Here are a small network's activations along a few directions, averaged over the inputs that share one value of a field.
Values that are neighbours, or in one group, have similar rows; names and order tell nothing.
In the rows, 500 means zero.
Strong random noise was added to every row along 2 fixed directions; ignore it. To show where, here is one row again and again, with new noise each time:
[505 505 329 481 491 529 485 511 556 494 463 517 580 542 412 540]
[727 602 548 218 411 248 594 409 692 578 969 573 197 466 492 445]
[553 596 448 340 498 415 452 434 579 537 610 522 487 483 470 524]
[551 524 373 428 474 472 509 491 585 511 568 529 500 527 428 520]


Vuzut, 13 values:
l8: [562 320 268 530 468 609 635 566 535 397 621 628 532 532 374 451]
l12: [446 466 569 847 437 564 621 631 466 380 391 499 449 502 479 466]
l13: [611 516 486 266 437 261 448 456 610 631 532 473 311 591 548 532]
l7: [543 778 726 260 612 393 600 380 518 649 816 552 542 319 624 450]
l11: [562 408 725 423 408 411 533 297 445 503 639 552 196 570 564 485]
l3: [446 401 367 685 573 708 546 661 418 387 363 499 793 455 436 408]
l1: [554 514 443 445 302 529 612 635 582 587 748 469 401 449 364 549]
l4: [451 660 797 497 640 368 340 410 407 491 514 391 405 413 588 514]
l10: [547 557 561 508 539 417 641 544 526 364 628 482 434 382 677 326]
l6: [466 540 417 414 476 561 398 485 376 584 425 482 524 496 429 593]
l5: [524 271 544 753 280 527 686 645 563 576 545 504 226 694 498 379]
l2: [528 730 801 147 634 212 199 230 449 591 650 478 290 505 647 682]
l9: [552 273 605 650 556 563 599 515 586 436 390 522 564 427 627 359]
The values of Vuzut form a ring.
List every value one step from l7, in the order listed. -> l8, l3
List every value one step from l5, in the order listed. -> l11, l4
List every value one step from l9, in the order listed. -> l12, l10

Tev, 13 values:
d13: [435 596 600 332 594 436 250 375 430 618 411 452 560 498 494 617]
d7: [599 326 357 404 341 498 700 535 582 575 691 515 287 631 405 489]
d11: [451 539 296 495 487 607 557 571 434 537 482 537 652 465 457 517]
d8: [496 495 496 616 612 565 483 568 503 332 362 479 614 483 589 460]
d4: [454 521 707 511 544 354 388 405 449 460 525 498 410 492 629 448]
d9: [308 469 514 601 627 524 304 455 320 506 157 409 634 592 522 503]
d6: [514 515 614 589 534 399 575 552 639 370 538 476 439 424 549 456]
d5: [519 751 613 271 579 437 458 409 591 567 606 494 616 333 582 509]
d12: [508 520 586 520 389 499 469 421 471 561 481 523 380 587 526 579]
d1: [439 537 527 550 596 598 471 500 434 439 429 459 670 349 435 487]
d3: [563 464 316 451 340 616 536 566 506 523 591 547 529 526 380 485]
d2: [290 406 451 858 571 689 388 642 403 445  16 440 824 540 589 520]
d10: [619 275 168 607 411 630 737 607 546 467 539 588 405 658 261 564]
The values of Tev form a ring.
Going along Tev from d2 by way of its neighbour d4, in what order are d9, d6, d5, d12 met? -> d9, d12, d5, d6
List every value one step from d7, in the order listed. -> d13, d10
Fewest steps between d3 and d8? -> 4
